Each row below holds a small network's activations on one input, seen along a few directions.
In each table, some parts of the input vary, and every possible input appears once, in random order.
Descriptions start from the smaller parts, as in this example, which fits no table here: one of 8 places around a ring, together with either a single point or one of 11 places along a line or (one of 3 separate values, together with one of 4 places along a line).
Shared parts are said once, and a part with two or three values counts as separate values.
(in the rows, 128 means zero)

Table:
r1: [110 108 108 115 108 170  85 110 162 139 101 146]
r2: [110 105  82 149 119 186  91 133 117 111 100 151]
r3: [130 116 131 170 136 108 169 114 109  83 135 111]
r4: [168 156 109 140 142 134 132 170  82 150 138 121]
r5: [121 113 130 171 145 105 169 118 107  90 139 109]
r6: [123 120 130 170 135 104 166 116 102  81 136 115]
r7: [162 139 119 146 157 129 140 168  86 161 137 111]
r8: [119 129 233  26 174  86 130 148 176 192 168 116]
r9: [101  99 105 117 116 166  89 112 158 140 101 148]
r10: [112  90  94 152 133 189  91 129 122 119 100 148]
r11: [168 162 138 112 126 114 133 145 123 176 133 117]
r12: [124 134 117 168 123 105 168 118 106  74 133 116]
r13: [128 147 139 131 104  86 160  95 137  90 141 122]
r14: [100  80  88 151 143 185  94 133 122 121 101 149]
r15: [ 58  80 204  33 163 137  73 117 221 155 140 147]
r16: [102  90  89 148 135 185  89 133 119 117  99 154]
r17: [170 172 127 107 113 116 129 151 114 169 136 127]
r18: [125 130 147 133 112  88 163  90 145  98 134 116]
r19: [162 178 124 112 110 112 133 148 118 162 131 124]
r20: [167 162 111 146 133 130 139 168  83 143 133 118]
r21: [162 158 141 116 132 108 135 147 121 180 138 113]
r22: [164 162 136 109 121 109 131 148 116 174 133 122]
r23: [119 138 150 136 112  82 160  93 143  97 139 118]
r24: [115  99  84 145 126 189  87 135 113 113 105 152]
r25: [165 147 119 146 147 128 138 169  81 151 133 118]
r26: [107 117  94 111 102 173  80 116 152 128 103 155]
r27: [103 111 105 115 108 166  84 112 155 136 101 153]
r28: [132 129 122 166 128 107 166 118 101  75 140 117]
r29: [ 81 103 244  51 158  59 154  99 203 122 179 114]
r30: [124 154 140 137  98  84 160  96 140  89 139 117]
r31: [120 131 152 140 120  83 164  94 145 105 142 111]
r32: [165 141 116 142 152 137 138 167  88 158 130 115]
r33: [106 125  96 115  93 167  83 114 155 126 101 151]
The inputs of r25 and r6 match in every part but one. If r20 is changed in the same way as r25 into r6, which row does it become?
> r12
Describe the family of inputs behind these rows.
> one of 3 separate values, together with either a single point or (one of 2 separate values, together with one of 5 places along a line)
Which other rows agree with r10 in the choice among 3 separate values? List them by row number.
> r1, r2, r9, r14, r15, r16, r24, r26, r27, r33
Change only the place on the line of 5 in r30. List by row number the other rows that result.
> r13, r18, r23, r31
Change only the choice among 2 separate values in r32. List by row number the other rows that result.
> r11

Table:
r34: [133 137 136 127 129 114 139 131 123 128 135 123]
r35: [122 125 138 119 132 125 125 127 137 132 131 129]
r36: [138 138 134 128 129 116 139 131 124 132 135 121]
r37: [121 126 135 117 130 126 125 127 137 131 130 130]
r38: [122 123 142 116 129 123 128 122 139 128 132 129]
r39: [120 126 141 119 129 119 129 121 140 127 131 128]
r40: [124 103  31 182 110 224  71 140  93 117  75 161]
r41: [135 135 140 127 130 112 143 127 126 124 138 120]
r42: [134 135 138 128 129 108 145 124 128 125 136 119]
r43: [135 134 137 129 132 113 141 130 124 130 136 120]
r44: [125 127 137 117 129 127 123 127 137 135 129 130]
Describe the family of inputs behind these rows.
> either a single point or (one of 2 separate values, together with one of 5 places along a line)
Change only the place on the line of 5 in r44. List by row number the other rows that result.
> r35, r37, r38, r39
